A small network was shown many inputs. Here are its activations along a few directions, one row for each input.
In each table, some parts of the input vary, and every possible input appears once, in random order.
A made-up example of a description, with smaller parts first: one of 4 places along a line, together with either a single point or one of 9 places around a ring or (one of 2 separate values, together with one of 8 places around a ring).
Shared parts are said once, and a part with two or three values counts as separate values.

Other details of the inputs shift rows strongly along two fixed directions, in all tables alike. That doesn't count.

A family of inputs:
x1: -4 -1 3 3 2 1 -7 0 10 -14 0
x2: -1 22 9 -6 5 -9 20 -4 -10 22 -33
x3: 0 -3 -8 6 1 7 -12 -4 5 -19 7
x4: 29 -47 -28 31 -7 5 7 -22 -8 -22 -16
x5: 13 -23 -14 8 3 2 -3 1 8 -22 -9
x6: -9 -5 -2 13 -4 6 1 -7 -7 10 15
x7: 5 19 15 -26 -7 -22 7 7 -15 24 -27
x8: -2 -8 -10 2 -3 1 11 6 1 -7 10
x9: -24 20 9 -7 8 13 -13 16 4 1 40
x10: -4 -3 -9 0 -3 2 8 2 -4 -8 11
x11: -5 23 18 -4 -4 7 -28 12 -3 10 43
x12: -5 8 0 8 1 12 8 0 -10 9 10
x13: -17 14 3 -2 4 12 -15 8 4 -6 32
x14: 16 -5 -3 9 -10 5 -27 9 -1 -8 19
x15: -5 9 5 14 6 7 -12 -2 1 6 4
x16: 8 0 -9 -22 1 -16 6 -6 -6 23 -13
x17: -6 31 22 -42 5 -27 15 -1 -15 42 -24
x18: -21 17 2 0 -8 10 -2 2 1 -2 34
x19: 17 -25 -25 10 -6 -3 6 -13 -3 -25 -14
x20: -4 -6 2 9 -2 8 -9 4 14 -15 12
x21: 3 2 6 -13 6 -14 3 -7 2 -8 -38
x22: -16 18 1 17 -3 13 -5 0 -3 13 34
x23: 29 -28 -15 23 6 6 -1 -13 -3 -19 -28
x24: 8 -18 -3 18 6 10 -7 -7 -3 -8 1
x25: -19 14 -4 2 -6 12 -4 1 0 -5 38
x26: -26 18 11 -2 -8 10 3 10 7 7 37
x27: -10 9 17 -24 12 -11 12 14 6 11 -27
x28: -10 3 12 -19 1 -11 25 10 4 14 -21
x29: 1 14 4 13 8 11 -8 1 0 4 1
x30: 41 -30 -22 19 -17 -6 -8 -16 -7 -21 -4
x31: 4 -10 8 -13 8 -11 13 6 10 -1 -39
x32: 2 1 -6 -10 5 2 -19 1 3 14 20
x33: -9 12 25 -33 11 -21 19 7 6 16 -57
x34: 5 8 6 -7 4 -1 -19 -1 -1 11 20
x35: 3 -9 -1 -13 0 -13 25 4 1 2 -29
x36: 6 -17 -5 21 4 5 -12 -9 -1 -5 -1
x37: -10 7 2 0 -8 0 7 -2 3 -4 9
x38: 16 -31 -17 14 -10 -1 13 -7 9 -21 -15
Each input here is: one of 2 separate values, together with either one of 4 places along a line or one of 5 places around a ring or one of 10 places around a ring.
- Changing only the choice among 2 separate values turns x20 into x26. The same change can be made to x23. Which row results? => x12

A family of inputs:
x39: -5 18 12 -17 3 -5 -13 7 -2 15 10
x40: 4 -9 -11 11 -5 0 14 -11 -3 -10 -11
x41: 6 -27 -19 22 -8 15 1 -3 5 -14 24
x42: -10 25 15 -8 5 0 -11 1 -6 13 6
x43: 18 -9 5 -13 8 -16 -1 -5 -3 10 -40
x44: 0 -7 -8 10 -2 2 14 -7 -4 -4 -8
x45: -17 11 8 -7 3 3 14 6 -1 18 8
x46: 0 14 16 -18 11 -10 -1 3 -4 24 -20
x47: -15 12 4 -13 -3 -1 10 6 -1 11 12
x48: 28 -38 -29 16 -13 -7 10 -15 2 -29 -21
x49: -14 9 5 1 1 4 12 3 -3 12 4
x50: -41 10 26 -17 19 6 15 25 33 -21 -18
x51: 13 1 7 -7 8 -13 -1 -5 -7 12 -39
x52: 15 -14 -15 28 -3 15 -22 -7 0 -17 22
x53: -15 17 7 -11 -5 -2 12 5 -3 7 9
x54: -10 16 3 13 -5 18 -28 6 1 -4 54
x55: 27 -42 -28 15 -7 -3 10 -12 1 -23 -19
x56: -8 12 1 7 -6 15 -29 9 4 -2 57
x57: 15 -16 -13 14 -2 10 -24 1 3 -12 29
x58: 1 21 16 -22 3 -14 -4 2 -6 14 -19
x59: 6 -4 -2 -6 -2 -16 23 -9 -7 -1 -41
- Describe the family of inputs behind these rows. => either a single point or (one of 2 separate values, together with one of 10 places around a ring)
- Change only the choice among 2 separate values in x56. List by row number the other rows that result. => x48
- Start at x58 and move only the place on the ring of 10, one step at a time. The first step leads to x56. Which rows follow, in order? => x39, x57, x43, x46, x51, x52, x42, x54
